A small network was shown many inputs. Here are its activations along a few directions, one row for each input.
Each table varies a few parts of the input and shows all the possible inputs, shuffled.
A made-up example of a description, with smaller parts first: values(3) and (point or line(11) or (line(6) and ring(8))).
Shared parts are said once, and a part with two or three values counts as separate values.
(in the rows, 128 means zero)

Other details of the inputs vary at random and push rows far along two fixed directions, the same in every table; ignore that.
To show where, the next rows are all for the same input, with only those details redrawn:
[123 155 220 111 119 107 110  86 104 130 131 156]
[119 134 139 130 128 154 122 131 132 121 138 132]
[122 155 220 111 120 106 111  86 103 130 130 156]
[ 91 111 118 112 145 176 159 162 180 157 126  84]
[159 150 104 171 109 162  79 122  83  58 161 184]
[132 133  95 154 123 174 110 145 123  93 149 142]

Table:
x1: [182 143  91 164  79 130  81 130  66  68 167 162]
x2: [196 125  97 191  98 118  88 125  64  66 148 169]
x3: [105 119 162 114 124  54 118 117 141 167 101 162]
x4: [132 134  75 142 149 136 109 142 118  70 147 132]
x5: [127 132 176  96 120 100 143  77 133 128  88 126]
x6: [137 112  61 167 111 133  96 154 145 117 100 174]
x7: [132 165 218  98  94  86 132  94 113 145 118 141]
x8: [120 149 189  99 146 107 119  92 138 129 104 120]
x9: [132 137 213  89 141  79 102  80 102 135 116 118]
x10: [130 131  89 154 125 178 113 149 127  95 148 138]
x11: [137 126 128 150 126  97 151 139 122 118 129 131]
x12: [126 120 110 114 129 105 146 110 126 100 121 126]
x13: [128 112 113 135 151 129 185 149 161 186 116  82]
x14: [ 95 120 101 104 125 131 180 175 173 157 138  77]
x15: [138 113  92 149 124 163  99 147 104 100 162 124]
x16: [161 124  84 178 115 148 134 152 130  95 121 138]
x17: [ 77 108 111 108 154 151 166 169 167 153 144  83]
x18: [141 114 190 110 110  52  88  96 107 165  96 178]
x19: [131 160 176 105 115  96 147 106 108 172 134 121]
x20: [150 115  53 162 131 121 101 143 128 144 122 178]
x21: [107 124  98 105 179 150 156 145 163 165 118  71]
x22: [133 110 172  90 120  89 135  80 114 136 102 110]
x23: [156 125  57 144 132 145 133 113 105 101 128 135]
x24: [ 95 117 107 114 162 167 165 156 155 182 140  79]
What is each input in this table made of?
> values(4) and (point or ring(5))
The inputs of x17 and x24 match in every part but the values(4) part. If x3 is changed in the same way as x17 into x24, which row does it become?
> x20
List by row number the other rows that have the values(4) part in common with x5.
> x6, x7, x8, x10, x16
Change only the values(4) part in x5. List by row number the other rows that result.
> x12, x22, x23
Change only the values(4) part in x16. List by row number the other rows that result.
> x2, x11, x13

Table:
x25: [168 136  89 168 101 138 107 132  88  66 152 150]
x26: [116 142 190 104 137 112 112 102 125 148 117 132]
x27: [131 120 144 127 114  71 116 106 140 138  93 166]
x28: [110 144 225 102 116 106 137  96 126 157 119 132]
x29: [ 97 101  85 124 150 194 163 167 189 157 114  73]
x30: [144 119  94 161 128 124 125 156 126 150 128 144]
x31: [136 132  85 149 117 163 103 156 123  97 152 145]
x32: [137 145 154 119 132 113 133 101 112 127 124 130]
x33: [118 141 189 107 123  99 121 107 113 126 138 142]
x34: [ 91 119 155  82 139 125 195 145 182 195 115  65]
x35: [ 97 106  62 126 147 167 163 183 172 139 139  75]
x36: [154 122 129 128 115  85 106  99  93 126 114 161]
x37: [169 132  87 161 121 145 106 125  97  70 139 140]
x38: [120 137 144 118 142 116 125 112 116 132 130 124]
x39: [134 124  88 145 139 159 109 133 119  91 146 141]
What is each input in this table made of?
> values(3) or (values(2) and line(6))
Start at x28 and move only the line(6) part, one step at a time. The first step leads to x31. Which rows follow, in order?
> x33, x35, x34, x25
Start at x37 and move only the line(6) part, one step at a time. The first step leads to x32. Which rows follow, in order?
> x38, x39, x26, x29

Table:
x40: [119  91 110 125 169 120 145 137 150 172  88  99]
x41: [ 80  98  97 105 174 205 151 196 184 167 145  59]
x42: [ 86  99  84  88 153 220 155 176 191 173 131  62]
x43: [199 166  81 184 107 104 120 113  69  68 160 187]
x44: [102 107  98 130 129 219 167 179 213 180 106  68]
x45: [ 98  76  56 127 135 146 201 176 214 145  71  75]
x46: [193 143  84 175 146 117  66 105  65  61 150 182]
x47: [ 97 164 190 129 127 137 167 132 155 183 129 120]
x48: [136 132  61 187 156 210  77 163 124  91 153 146]
x49: [114 123 208 113  87   5  69  96 119 150  93 230]
x50: [ 77  90 125  96 131 157 185 162 195 129 129  53]
x51: [101 153 206  72 132  58 116  74 106 114 111 123]
x52: [155 128  71 165 126 113  90 101  92  51 105 194]
x53: [149 149 221  89  87  69 126  70  89 146 110 117]
x54: [ 95 172 236 105 138 102  94  69 123 120 107 176]
x55: [111 119 108  97 167 113 150 120 174 123 102 108]
x56: [ 98 164 228  94 118 112 171 127 128 177 150 118]
x57: [ 99 136 101 100 154 115 163 141 134 164 139  73]
x58: [126 147 219  90 142  60 102  82  81 144 125 117]
x59: [178 132  75 175 102 134  92 151  74  60 160 127]
x60: [124 159 242 106 106  69 151  77  82 145 158 136]
x61: [129 109 208 122 105  19  69 118 113 193 103 198]
x62: [112 154 189  92 115  69 178 115 120 174 129  88]
x63: [160 128  64 190  85  66  62 152  84 120 149 245]
x64: [103 139 176 103 148 163 119 103 156 180 105 115]
x65: [162 147 191  93 138  77 108  51  99 145 104 152]
x66: [ 96 135 166 103 112 153 149 149 156 107 135 120]
x67: [135  98 103 117 141 127 137 105 140 163  78 119]
x68: [145 152 211 128 106  40 159  76  91 165 100 165]
x69: [155 101  64 178 118 183 113 172 110  68 176 111]
x70: [108 127 166 140 139 169 141 160 170 166 121  96]
x71: [121  67  63 144 148 151 188 189 192 177  85  63]
x72: [114 132 163 109 153  70 164  94 122 189  94 133]
x73: [168 151 140 173  98 161  78 142  67  60 178 176]
x74: [ 92 143 168 127 123 156 144 138 181 126 108 123]
x75: [157 119  20 143 122 171  95 140 102  82 145 112]
x76: [161 123  93 145 117 163  75  98  73  69 165 153]
x77: [104 102 150 107 162 140 129 130 129 143 148  82]
x78: [131 124  73 150 128 160  87 122  96  27 167 156]
x79: [ 91 140 197  85 153  98 157  97 115 170 153 102]
x80: [152 100 117 133 105 120 155 117 141 157  78 117]
x81: [126 151  47 159 139 198 116 170 105  90 188 149]
x82: [108 103  96 102 147 130 195 156 211 140  95  69]
x83: [139 179  99 183 136 165  87 121  87  93 164 195]
x84: [162 103  52 162  96 196 118 150 116  74 162 115]
x85: [121 129  75 116 175 125 174 142 159 163 131  98]
x86: [159 140 222 112 132  58 136  86 111 150 111 131]
x87: [101  98 100 103 120 216 176 190 198 169 130  59]
x88: [158 148  91 153  85 115  99 125  85  28 143 152]
x89: [193 116  25 167 111 166 127 143 128  86 130 129]
x90: [ 82 140 157  87 143 152 125 132 147 108 136 129]
x91: [173 108  71 177  72  92  37 133  92 115 125 236]
What is each input in this table made of?
> values(4) and (point or (values(2) and line(6)))
The inputs of x88 and x62 match in every part but the values(4) part. If x50 is changed in the same way as x88 into x62, which row does it become?
> x60
The inputs of x79 and x76 match in every part but the values(4) part. If x63 is changed in the same way as x79 into x76, which row does it become?
> x91
Change only the line(6) part in x87. List by row number the other rows that result.
> x44, x53, x80, x84, x89
Change only the values(4) part in x44. List by row number the other rows that result.
> x47, x70, x74
Change only the values(2) part in x87. List by row number the other rows that result.
> x42

Table:
x92: [148 103  61 168 109 150 153 180 173 160 114 137]
x93: [166 157  84 164 129 127 102  78  61  54 153 172]
x94: [111  87  94 107 160  85 164 169 169 214 113  77]
x95: [128 115 182  89 108  33 148  72 118 167  66 136]
x96: [138 119  69 135 139 197 145 162 155 116 125  77]
x97: [110 119 198 105 143  55  92 100 130 204  97 152]
x98: [119 107  77 137 133 209 146 169 146 132 153  98]
x99: [110 142 239  90 126  87 160 101 100 158 147 103]
x100: [120 139 236  77 112 108 136  84 129 160 128 115]
x101: [ 95  99  22 137 141 224 188 204 174 148 159  46]
x102: [123 117  78 152 142 176 167 191 138 127 166  85]
x103: [136 102 188  91 115  16 150  85 119 154  72 130]
x104: [ 97 104 139  86 131 138 192 160 178 161 144  39]
x105: [ 83 164 250  90 136 116 127 112 127 165 134 146]
x106: [169 161 106 157  82 142  95 105  64  55 178 160]
x107: [137 120  64 137 139 166 166 174 144 102 142  56]
x108: [ 82  82  39 145 151 241 153 212 194 137 148  61]
x109: [186 129  76 172 118 105  54 116  70 114 138 209]
x110: [134 143 216  77 146  61 158  83 115 142 114  94]
x111: [ 87  92  43 156 159 238 154 221 197 145 143  69]
x112: [115  65  99  96 135 109 166 138 189 180  57  95]
x113: [129 125  59 153 134 124  70 158 123 127 135 187]
x114: [125 101  52 132 167 185 148 137 161 117 123 101]
x115: [139 136 217 121 102  30 166 112 129 190 108 141]
x116: [ 95 133 219  94 163  96 123  66 136 146 103 126]
x117: [152 175 119 155 111 156  68 118  81  39 152 176]
x118: [125 138 182  97 132  39 126  90 108 213 108 139]
x119: [167 104  84 173  98  96  61 105  91  60  96 204]
x120: [ 97 135 241  86 115 111 119  92 141 150 128 114]
x121: [ 93 118  77 119 123 201 128 177 177 104 157 103]
x122: [153 122  80 157  98  98  65 114  94  55 103 218]
x123: [134 140 218  75 146  96 138  72 128 157  98 114]
x124: [ 90 102 127  93 169 160 155 146 199 160  99  59]
x125: [124 103  47 135 168 152 170 150 150 103 138  80]
x126: [ 59 119 151  89 147 181 160 167 182 169 140  85]
x127: [ 83 115 132 120 122 121 169 180 211 200  98 126]
x128: [137 158 104 154 139 144  71  93  87  40 151 200]
x129: [172 139 107 207  83 110  76 133 100  90 131 218]
x130: [154 163 106 145 127 146  66 109  88  38 147 187]
x131: [179 175 102 165 100 139  98 102  55  51 155 149]
x132: [108 150 236  95 135 108 121  90 130 146 104 103]
x133: [131 149 212 120  95  45 165  99 129 203 102 148]
x134: [165 171 113 178 105 149 101 121  51  77 177 175]
x135: [173 156 124 176 111 166  85 123  62  78 167 189]
x136: [183 165  90 155 115 127  96  91  62  51 149 161]
What is each input in this table made of?
> line(5) and (values(3) or line(6))
The inputs of x131 and x96 match in every part but the line(5) part. If x101 is changed in the same way as x131 into x96, which row does it become?
> x98
